Each row below holds a small network's activations on one input, seen along a few directions.
In each table, some parts of the input vary, and every possible input appears once, in random order.
A made-up example of a description, with smaller parts first: ring(8) and (point or ring(9) or (values(3) and line(4))).
Shared parts are said once, and a part with two or three values counts as separate values.
(in the rows, 128 means zero)

Other details of the inputs shift rows strongly along three fixed directions, in all tables alike. That doesn't count.

Table:
r1: [ 93 162 122  78 166  67 130 134  95 171 111]
r2: [133 106 163 164 119 107 117  98 112 119 154]
r3: [119 116 176 200 171 123 108 122 127 121 149]
r4: [107 131  95  96 151 102 131 156 100 128 107]
r5: [107 112 179 151 164 114 112  99 100 154 149]
r6: [107  97  83 123 108  88 114 151 109  84 123]
r7: [118  98 170 162 121 108 108 104 114 130 153]
r8: [128  99 129 127 120 132 142 117 115  99 110]
r9: [133 121  84  91  66 157 148 116 135  88  96]
r10: [169 162 137 103 156 177 149 129 151 173 131]
r11: [127  94 128 124 151 115 120 129  92 121 126]
r12: [114  94 136 146  93 115 135  93 111  83 121]
r13: [ 99 128 117 149 103 127 116 120 138 110 136]
r14: [130 157 138 145 110 132 121 131 164 152 146]
r15: [156 174 123 116 163 152 139 157 156 175 127]
r16: [103  98 173 227 128 124 103 109 128  96 151]
r17: [103 134 157  94 197 118 114 118  82 189 127]
r18: [147 109 164 141 156 127 140 128 119 140 119]
r19: [122 132  93  73 112 139 141 121 104 121 107]
r20: [157 127 148 147  76 138 144 106 157 115 132]
r21: [ 88 123  99 113 108  73 122 128  94 102 123]
r22: [169 163 115  53 159 143 143 155 139 195 125]
r23: [ 95 100  89 141 116 110 118 131 106  72 120]
r24: [114 161  63  70  85 122 118 140 144 125 120]
r25: [117 158  76 103  93 138 135 127 144 113 123]
r26: [ 76  87 100 144 122 105 105 134 102  81 120]
r27: [100 123  72 121  84 136 112 128 129  78 115]
r28: [137 154 159 113 170 132 134 105 115 177 142]
r29: [ 95 162 111  80 170  75 117 134  91 172 128]
r30: [141 177 116 103 152 151 152 149 149 159 117]
r31: [109 161 149 131 167 104 135 121 111 158 134]
r32: [141 109  86  87 104 154 122 142 132 111 114]
r33: [102 105 130 144 156  86 126 142  98 112 108]
r34: [178 139 149 182  90 151 150 148 199 116 133]
r35: [161 152 143 113 140 188 141 133 166 172 132]
r36: [134  70 139 150 109 100 126 129 103  84 133]
r37: [160 164 134 126 135 154 132 165 185 177 137]
r38: [125  75 164 171 146 124 109 125 109 119 138]
r39: [132 174 107 116 110 156 128 127 166 140 133]
r40: [133 108 162 156 116 116 108 102 123 123 154]
r41: [122 139  91  83 139 110 114 164 131 141 120]
r42: [190 123 153 170  95 183 152 131 174 115 137]
r43: [111 137 163 177 174 113 117 115 109 139 142]
r44: [158  98 185 176 139 137 118 132 147 144 155]
r45: [135 175 135 131 124 139 150 122 161 147 122]
r46: [167 152 158 146 104 170 153 105 162 138 143]
r47: [130 126  69  58 106 162 129 135 130 115 107]
r48: [138 126 124 158 126 144 116 146 153 115 132]
r49: [107 128  75  91 123 130 119 163 129 128 107]
r50: [159  88 126 146  84 145 118 134 153  92 140]
r51: [ 97 140 144 138 172  99 126 125  90 139 125]
r52: [102 125  80 121  80 125 136 126 128  76  98]
r53: [184 161 146 161 110 159 152 156 194 142 142]
r54: [120  97 144 135 148 119 133 116  92 110 125]
r55: [159 129 134 152  96 175 137 106 151 111 137]
r56: [112 111  78  86  75 139 119 109 120  88 121]
r57: [127 103 160 106 179  81 131 136  88 156 118]
r58: [141 154 140  88 137 117 141 120 117 169 132]
r59: [130 120 138 179 113 136 141 127 151  91 120]
r60: [112 130 157 106 191 119 110 111  84 168 131]
Description of these inputs: values(2) and line(5) and line(6).
Question: Changing only the line(5) part turns r46 into r5. The same change can be made to r58. Which row results?
Answer: r7
Question: Changing only the line(5) part turns r41 into r53. The same change can be made to r27. Which row results?
Answer: r51
Question: A walk changes only the line(6) part. It starts at r37 and steps to r49. List the rest of the walk in order.
Answer: r26, r16, r13, r14
Question: Change only the values(2) part in r22. List by row number the other rows that result.
Answer: r6
Question: Change only the values(2) part in r25. List by row number the other rows that result.
Answer: r28

Table:
r61: [189 174 188 181 137 166 153 109 177 155 144]
r62: [106 114 150 152 163 109 110 104  86 125 137]
r63: [144 168 129 134 152 157 135 144 163 162 133]
r64: [142 106 112 136  77 135 144 110 134  69 119]
r65: [167 159 133 126 133 145 132 145 161 160 139]
r66: [124 132  82 138  67 163 136 146 170  91 117]
r67: [107  96 156 152 170  71  93 126  88 123 134]
r68: [ 69 144 102  56 163  77 123 133  64 166 115]
r69: [131 178  82  70 143 144 141 159 142 168 119]
r70: [139 103 191 199 180 130 117 122 122 132 153]
r71: [ 87 104  96 125 106 111 109 106 107  79 115]
r72: [126 187  93  68 143 156 136 159 163 176 102]
r73: [146 104 202 199 174 135 130 130 124 152 152]
r74: [109 130 142 139 173  92 118 139 102 151 142]
r75: [179 171 197 203 132 160 154 105 186 148 150]
r76: [137 139  89 138  65 143 151 146 171  84 108]
r77: [144 115 155 124 149 123 123 140 135 158 125]
r78: [112  94 166 129 157  92 121 112  81 146 135]
r79: [184 153 198 190 146 190 143 106 177 159 160]
r80: [143 107 206 205 162 132 125  98 116 131 167]
r81: [ 95 155 102  72 163  98 129 159 100 173 117]
r82: [ 82  84 110 144  72  87 106 107 108  65 122]
r83: [ 92 139 103  83 150  85 122 153 102 156 117]
r84: [138 135 153 134 137 118 113 109 128 142 138]
r85: [150 160 142 153 143 161 128 136 178 148 132]
r86: [148 164 104  45 124 160 153 140 134 184 116]
r87: [ 70  89 101 142  89  96 117 113  84  69 125]
r88: [152  96  96 128  58 152 138 144 159  89 122]
r89: [125 166  97  55 144 125 132 133 104 169 123]
r90: [145 180  91  82 134 135 152 154 155 151 105]
r91: [135 163 139 132 138 146 138 119 139 155 142]
r92: [152 167  90  50 142 150 144 163 140 175 120]
r93: [ 95  71 100 159  85  82  98 125 115  51 126]
r94: [156 117  91 133  73 172 140 144 162  85 131]
r95: [142 189  90  54 119 144 145 135 152 177 123]
r96: [159 171 102  50 120 156 148 134 149 172 125]
r97: [110 137 150 121 159  92 112 110 111 153 135]
r98: [110  86 151 157 167 108 104 124 101 104 129]
r99: [194 151 202 180 131 178 165 111 181 160 139]
r100: [ 95 100 105  83 166 106 121 146  78 139 104]
r101: [181 143 200 184 135 186 151 112 168 167 156]
r102: [124 159 141 129 157 139 131 115 131 160 136]
r103: [130 163 132 133 140 145 140 151 150 161 133]
r104: [151 114 102 129  56 162 138 118 151  82 138]
r105: [108  79 111 132  94 134 125 110 103  83 117]
r106: [130 180  89  43 148 152 128 130 130 171 104]
r107: [145 105 102 119  57 145 124 112 152  78 126]
r108: [150 105  92 122  63 161 142 148 154  95 122]
r109: [109  66 103 129  98  92 103 130 106  64 121]
r110: [103 124 113  37 159  94 121 128  81 172 103]
r111: [141 129  98 144  50 148 128 142 188  90 122]
r112: [ 98 140  92  65 184  95 118 152  73 159 115]
r113: [103 125 100 134  81 141 129 117 134  95 121]
r114: [171 132 155 150 128 154 156 141 162 138 120]
r115: [137 143  98 137  48 151 154 120 169  81 112]
r116: [163 120  96 131  75 155 150 141 166  76 114]
r117: [ 83 115 110  47 178 101 117 123  65 157  95]
r118: [133 117 200 190 165 100 112 100 107 144 162]
r119: [ 98 111 103 143  74 136 119 110 137  75 116]
r120: [ 89 104 161 164 135  79 114 107  93 119 143]
r121: [ 96 106 154 166 144  86 113 105  86 115 150]
r122: [139 105  92 116  83 167 130 142 157  94 104]
r123: [140 132 143 148 149 122 122 139 123 141 144]
r124: [122 121 151 148 177  86 124 132  95 127 123]
r125: [136 147 133 129 170 138 123 140 127 156 130]
r126: [ 95  73 104 127 101 115 107 103  96  59 117]
r127: [ 98 103 148 149 187  92  96 126  86 122 126]
r128: [138 104 191 176 180  99 116 128 111 146 156]
r129: [109 103 151 171 149  82 110 129 108 117 145]
r130: [109  95 105 147  90 121 117 108 100  70 133]
Question: What do these inputs look like to the network?
Answer: values(2) and line(5) and (point or line(6))
Question: Changing only the values(2) part turns r88 into r78. The same change can be made to r70. Which row results?
Answer: r79
Question: Change only the values(2) part in r97. List by row number the other rows that result.
Answer: r93
